These are the activations of a small neural network, seen along a few directions. Each row is one input.
Each table varies a few parts of the input and shows all the possible inputs, shuffled.
A made-up example of a description, with smaller parts first: one of 6 places along a line, together with either a single point or one of 9 places around a ring or (one of 3 separate values, together with one of 8 places around a ring).
Shared parts are said once, and a part with two or three values counts as separate values.

Other details of the inputs vary at random and push rows far along two fixed directions, the same in every table; ignore that.
These rows show it; all are for the same input, with only those details redrawn:
[12  2 10 -1  6 12 -7  2  8 -9  6  7]
[ 14  -6  26 -10 -22  -1  -3  -5 -22 -16   5   1]
[ 13  -4  28 -10 -23   0  -5  -5 -20 -16   7   1]
[ 14  -2  11  -3  -3   5  -4  -1  -3 -10   3   5]
[ 12   1  13  -3  -1   9  -6   0   2 -11   6   5]
[ 32 -21 -36  11  34 -28  25  -7 -16  11 -27   0]
[12  8 -7  6 30 22 -9  8 33 -5  6 11]
[ 31 -17 -49  18  55 -21  24  -3   3  15 -29   4]

Rows:
x1: [ 19  -9 -61  11  50 -26  24 -11  -2  11 -30  -5]
x2: [  3 -23 -24   0  -5 -47  30 -16 -42  17 -32 -16]
x3: [  3   7  -2 -13   2   8 -11  -3   9  -4  10   2]
x4: [  5   1  17 -10 -27   0  -6  -7 -25 -17   2  -5]
x5: [ -6  -8  24  -5 -33   1   1   0 -23  -4  -5  -2]
x6: [  3  10   7 -10  -3  -2  -7  -5   5  -7  11  -4]
x7: [  2  -3  10   3   0   8  -5   7   1 -17   6  -4]
x8: [-20  11   2   9   2   1  -6   7  18   5   4   0]
x9: [-14  -3  24  -7 -31 -14  -2   0 -18   7   8  -3]
x10: [-17  12 -17   1  21  15  -7   8  41  14   2   2]
x11: [  2   9  11 -10 -12  -9  -4  -8  -8 -11   7  -9]
x12: [  7 -19 -35   6  18 -38  27 -13 -16  28 -27  -8]
x13: [ -1  16  -7   5  30   6 -11   9  34   2  12   3]
x14: [ -1   7   3 -17   1   3  -7  -2   6  -5   6  -7]
x15: [  1  -1  13 -23 -27  -3  -7  -9 -24 -12   7  -6]
x16: [  9   3   8  -4  -9   6 -10  -5  -5  -7   7   3]
x17: [  4   1   3 -11  -3  13 -10  -1  -2  -5   4   0]
x18: [-5  9 -8 18 18 19 -5  9 33  5 -2 12]
x19: [-10   4  20 -12 -26   4  13   0 -29  -8   7  -3]
x20: [-8  8 -9 17 19 21 -4 10 33  4 -5 10]
x21: [-7 -9  8  8 -3 11 -3 11 11  8  7  5]
x22: [  3   7   4 -15   0   0  -7  -3   6  -2   9  -5]
x23: [ 5 -5 11 -2  1 13 -8  9  7 -9 13  0]
x24: [ -5  13 -10  -2  32  12 -11  11  32   3   8   0]
x25: [ 20 -24 -20  -3   9 -52  27 -12 -46  14 -22 -15]
x26: [-3 12 10 -1  0 -6 -8  1  2 -8 10 -4]
x27: [-19  17 -10  18  24   6  -8  11  39  11   6   5]
x28: [-7 -2 -7 21 19 16 -4 13 33  9  6  9]
x29: [ -3   4 -10  11  24  25  -7  12  39  13   1  14]
x30: [  3 -11  23  -9 -23   0  -2   3 -24 -19   5  -9]
x31: [-11  -3  11  -2 -27   4  -4  -3 -13   2  -3  -1]
x32: [-11   8  -4   4  -3   7  -8  -2  20   7   7   8]
x33: [ 6  7 -8  0 28 25 -7 10 28 -9  0  5]
x34: [ -7  19 -11  10  28  23   6   9  30   8  13  13]
x35: [-21   7   5   3  -1   0  -5   8  12   7   2  -2]
x36: [-16   6  18  -7 -32  -9  -2  -6 -12  -3   3  -8]
x37: [12  4  6  0  9 14 -7  4 14 -9  7  8]
x38: [  8 -39 -17  12  -5 -41  32  -7 -48  14 -32 -12]
x39: [ -1   1  13 -20 -26  -4  -7 -10 -24 -16   5  -8]
x40: [-14   2  -2  -7 -11   6  -5  -2   7   7   2   3]
x41: [-10   0  11   3 -27   1  -4  -4 -12   0  -3   1]
x42: [ -4  14  -4 -10  11   9  -9   3  20  -8   6  -7]
x43: [-14   8  -3   2 -14   1  -4  -3   4   1   0   2]
x44: [  9 -27 -37  28  28 -31  29  -1 -11  20 -28  -3]
x45: [-12   4   9   0 -27  -6  -4  -9 -10   0   4   1]
x46: [ -7   8 -14  15  14  18  -9   4  33  14   2  13]
x47: [-11 -11  24   6 -33  -3   1   3 -20  -7   1  -4]
x48: [ -2  11   8 -11  -6  -2  -7  -5   0 -14   6  -9]
x49: [ -9  -6  11  -5 -27   4  -4  -2 -13   7  -2   2]
x50: [ 31 -32 -27  -2  15 -37  31 -11 -45   8 -34  -9]
x51: [  1  13  -2  -4   2   6 -10  -5   9 -11   9   1]
x52: [ 1 -2  9  8 -9  5 -1  3  4  5  0 10]
x53: [  4  -2  17 -15 -26   2  -7  -7 -27 -14   2  -6]
x54: [-7 11  7 -5 -2 16  7  7  4  4 14  7]
x55: [-11   7  10  -1 -16  -5  -4  -4   4   6   6  -1]
x56: [-12  10 -19   4  18  18 -10   4  38  14   6  11]
x57: [  9   0 -35  24  59  11   1  11  41   3  -4   5]
x58: [  5   1  16 -16 -26  -8  -6 -12 -21 -13  11  -2]
x59: [-18  -1  23  -9 -30  -9  -3   3 -15   4   5  -5]
x60: [ 6 -3  6  5 10 11 -7  8 14 -9 12  3]
x61: [  4 -20 -41   7  12 -36  28 -14 -26  21 -34  -7]
x62: [ 13 -23 -38  19  12 -39  29 -16 -32  23 -35  -3]
x63: [-12  -3 -11  14  22  23  -6  17  36  10   3   7]
x64: [ -4 -10  23  -7 -32   2   0   2 -20   0  -3   2]
x65: [  9  -1  25 -10 -23   2  -4  -1 -21 -22   2  -3]
x66: [-13   8   6   2 -13  -7  -2  -5   4   3   2  -4]
x67: [-11  17 -16   2  30  28   7  14  30   8   8   9]
x68: [-6 11  5 -6  8  2 -8  7  9 -7  6 -7]
x69: [-16  12  -7  14  20   4  -7   9  34  15   7   7]
x70: [ -4  -6   9  -2 -22   3  -4  -5 -10  10   1   4]
x71: [ 12  -1  16  -3 -10   1  -2  -4 -13 -15   2   0]
x72: [ 13  -4  15 -10  -5   9  -6   1  -5  -9   5   3]
x73: [ -5   7  17  -7 -11 -11  -6   0 -12 -13   7 -10]
x74: [-10  10  21  -6 -26   4  12   0 -24 -11   8  -2]
x75: [  8   5   4  -2  -7   4  -8  -5  -6 -10   4   0]
x76: [-7 13  8  3 -7  6 12  1 -7 -4  8  3]
x77: [ 27 -19 -42   5  30 -23  20 -10 -17  17 -25  -2]
x78: [  3  -8  10  -5  -1  11  -5   9   0 -10   7  -3]
Question: Changing only one part turns x73 into x68. The same change can be made to x65. Which row results?
Answer: x33
Question: Describe the family of inputs behind these rows.
Answer: one of 6 places around a ring, together with either a single point or (one of 2 separate values, together with one of 6 places along a line)
Question: Which other rows agree with x46 in the place on the ring of 6? List them by row number.
Answer: x6, x13, x16, x28, x32, x34, x37, x52, x55, x58, x60, x69
Question: A walk changes only the place on the line of 6. It starts at x21 and steps to x29. List the rest of the walk in order.
Answer: x70, x56, x12, x9
Question: Which other rows does x78 become when the choice among 2 separate values takes its other values? List them by row number.
Answer: x63
Question: Which other rows agree with x51 in the place on the ring of 6? List them by row number.
Answer: x11, x18, x26, x27, x44, x45, x57, x62, x66, x71, x75, x76
Question: A walk changes only the place on the line of 6. It starts at x25 and steps to x22. List the rest of the walk in order.
Answer: x3, x77, x72, x23
